Each row below is a small network's average activation on inputs in which a field has the value named, seen along a few directions.
Values that are neighbours, or in one group, have similar rows; names and order tell nothing.
(in the rows, 500 means zero)
Strong random noise was added to every row along 8 fixed directions; ignore it. To show where, here is one row again and again, with new noise each time:
[381 570 405 610 328 749 745 456 503 626 635 604 470 311 580 498 658 380
 377 300 454 713]
[401 533 359 597 469 529 570 350 499 504 666 441 539 448 513 407 475 482
 433 466 585 514]
[587 253 603 518 449 740 463 573 537 491 450 493 439 486 613 635 511 599
 597 514 469 379]
[668 516 570 641 448 478 458 579 372 446 570 458 401 556 630 628 484 562
 338 475 616 466]
[535 490 148 643 226 515 607 518 346 613 310 426 299 634 430 441 873 684
 187 420 430 616]
[470 344 503 381 678 553 408 601 524 398 679 436 660 524 709 599 279 634
 750 620 457 341]
[454 301 449 722 372 605 570 370 481 480 674 374 408 497 567 576 639 582
 349 434 654 412]
[490 280 160 501 419 472 499 646 513 532 411 298 476 664 346 406 932 565
 500 521 497 471]
[476 573 468 560 366 358 558 468 318 514 585 402 402 648 677 705 604 726
 240 468 516 544]
[479 453 327 522 453 747 623 661 443 546 586 596 513 408 692 546 524 567
 515 418 335 599]


Field Difo:
j8: [450 430 404 762 513 457 611 466 492 431 733 511 479 381 436 403 576 418
 347 413 676 497]
j4: [464 508 463 510 480 574 580 522 477 534 339 662 422 409 425 442 486 535
 456 454 353 557]
j9: [486 528 427 462 467 411 500 569 506 519 489 413 522 588 450 517 699 448
 484 505 495 569]
j2: [603 591 587 697 507 428 479 440 485 457 603 495 446 461 382 418 550 195
 361 394 717 531]
j10: [519 350 258 574 487 363 454 495 373 462 297 428 343 649 353 417 621 726
 359 549 462 368]
j1: [281 334 532 446 444 637 591 333 597 529 495 493 541 466 613 566 435 663
 608 538 383 486]
j11: [655 414 617 435 441 542 488 767 494 527 305 619 419 541 510 667 667 621
 511 516 321 542]
j5: [366 211 436 221 544 571 546 791 725 568 414 476 651 522 421 591 877 503
 838 565 274 544]
j7: [424 352 676 538 368 489 458 200 644 537 405 371 391 559 327 493 666 441
 487 511 657 388]
j6: [580 381 529 548 650 334 409 688 444 386 674 396 541 599 509 611 600 419
 496 476 642 386]
j3: [328 505 642 630 399 608 680 313 468 576 631 616 363 377 571 652 593 450
 305 289 536 572]
The values of Difo form a ring.
List every value one step from j8, in the order listed.
Answer: j4, j11
List every value one step from j1, in the order listed.
Answer: j9, j5
List every value one step from j6, in the order listed.
Answer: j2, j3

Field Liba:
p6: [715 794 371 797 406 275 500 337 240 467 361 690 332 508 438 274 173 695
  82 489 500 510]
p5: [146 703 478 231 577 501 597 494 414 544 595 485 613 515 662 599 418 501
 615 450 320 581]
p10: [ 68 496 975 222 509 597 744 177 925 617 656 542 758 133 417 585 488 213
 878 491 524 598]
p11: [383 886 593 155 551 167 508 717 354 581 638 492 600 741 761 773 574 418
 474 419 366 764]
p4: [280 426 745 367 507 545 582 410 535 558 609 598 456 502 646 753 601 417
 537 377 385 540]
p9: [650 319 295 484 757 637 357 795 597 392 493 601 622 352 278 295 432 346
 763 596 425 359]
p3: [262 664 105 325 526 219 651 638 477 578 801 238 737 613 495 487 949 316
 523 451 498 771]
p8: [438 345 390 349 672 572 511 537 677 432 620 526 765 416 555 362 271 606
 756 661 395 468]
p7: [436 257 367 475 624 480 347 435 670 384 747 217 738 586 495 412 455 541
 780 683 669 248]
p1: [401 380 305 607 399 601 537 359 531 483 413 362 477 570 540 397 509 770
 464 590 533 489]
p2: [530 585 646 477 614 214 430 544 509 510 542 454 473 552 271 538 751 265
 474 433 703 476]
The values of Liba form a ring.
Going along Liba from p5 by way of its neighbour p4, in what order are p6, p8, p1, p2 met?
Answer: p2, p6, p8, p1
List every value one step from p3, in the order listed.
Answer: p11, p7
